Read these off the row that follows.
1) Read off the entry just left of 15.
2) Read off the entry just left of -6.
3) Read off the entry just left of 28.
[ 13  -6  28  15 -59]
1) 28
2) 13
3) -6

grid = [ 36  47  60 -15  69  13 -61  25 -47]
The largest entry? 69
The entry just right of 25 -> -47
The entry just right of the smallest entry? 25

A = [47, 76, 18, 23, 56, 83, 47, 23]
Give the last entry.
Answer: 23
Give the entry just right of 83.
Answer: 47
The 5th-last entry is 23
The first entry from the left: 47

[[  0   0 -13   5  -6  -3]
 [ -3  21   2  13   1  -1]
 [  6  11  10  -7  11  -4]
 [ 20   9   7   4   0   0]
 [ -6  26   4 -20   7  -3]
 [-13  -2  24  -6   2  -3]
 [  1  -2 -12  -4  11  -2]
 [  6 -22 -16  -8   5   4]
 [ -4  62  -3  -9   6   0]
 [ -6 -11 -12  16 -15  -1]
 [-12 -68  -4   2  -9   4]]
Indices start at 0.
Find the entry at row 0, column 2.
Answer: -13
The entry directly below -11 -> -68
Find the entry directly below the largest entry.
Answer: -11
The entry in row 1 and column 1: 21
The entry in the top-left corner is 0
Find the entry at row 1, column 0.
Answer: -3
Find the entry just left of the smallest entry.
Answer: -12
The entry just right of the smallest entry -> -4
The entry in the top-right corner: -3
Find the entry directly above 9.
Answer: 11
Find the bottom-right entry.
Answer: 4
The entry in row 2 and column 0: 6
Find the entry directly above the largest entry.
Answer: -22
The entry at row 2, column 2 is 10
The top entry of the column that holds the smallest entry: 0

Read these off the array that follows.
1) Read off the entry directly above -7.
2) Read off the entry in the bottom-left corner.
3) Read off the top-right entry.
4) Read off the third-last entry, reading row by row.
5) Read off the largest entry in the first row.
6) Read off the entry directly above -57.
7) Read off the 2nd entry on the main diagonal.
8) Read off the last entry, reading row by row.
array([[-13, -25,   9,  11,  -6],
       [-13,  -7,   8,  -4,  -6],
       [-37, -27,   3,  27,  -9],
       [-35, -57,  28,   1, -40],
       [-24, -47,  21,  10, -25]])
1) -25
2) -24
3) -6
4) 21
5) 11
6) -27
7) -7
8) -25

B =
array([[ -9.2,   0.3,   3.3,  -5.6, -15.7, -17.5, -18.7, -21.2],
       [ 12.4,   2.7,   5.6,  17.1,   3.8,  -2.1,  25.7,  13.0],
       [ -5.8,  -8.0,  -6.7,   3.6,   2.6,  -2.7,   2.7,  -2.7],
       [ -1.9,  -2.4,  -6.2, -14.5, -16.9, -12.0, -10.5, -15.1]])
Indices start at 0.
The entry directly above -1.9 -> -5.8
What is the entry in the top-left corner? -9.2
The entry directly above the largest entry -> -18.7
The maximum -> 25.7
What is the entry directly above -15.1? -2.7
What is the bottom-right entry? -15.1
What is the entry in row 0 and column 1? 0.3
What is the bottom entry of the column that holds the largest entry? -10.5
What is the entry just left of 3.8? 17.1
What is the entry directly above -2.1? -17.5
The entry directly below 2.6 is -16.9
The bottom-left entry -> -1.9
The entry at row 0, column 2 is 3.3
The entry in the top-right corner -> -21.2
The entry at row 1, column 1: 2.7
What is the entry directly above -16.9? 2.6
The entry just right of 25.7 -> 13.0
What is the entry just right of -6.2? -14.5
What is the entry just right of -1.9? -2.4
What is the entry directly below -2.1? -2.7
What is the entry just right of -8.0? -6.7
What is the entry in row 1 and column 0? 12.4

Read these off the grid that follows.
1) Read off the last entry of the smallest entry's row.
2) Read off the entry in the top-left corner.
3) Read off the second entry, reading row by row.
4) Read off the 2nd entry on the diagonal from the top-right corner.
5) Read off the bottom-left entry.
6) Read off the bottom-right entry.
7) Read off the entry just right of the largest entry.
[[5 5 3 6 5 5]
 [2 5 4 5 4 5]
 [8 3 4 3 5 5]
 [3 6 3 6 5 6]]
1) 5
2) 5
3) 5
4) 4
5) 3
6) 6
7) 3
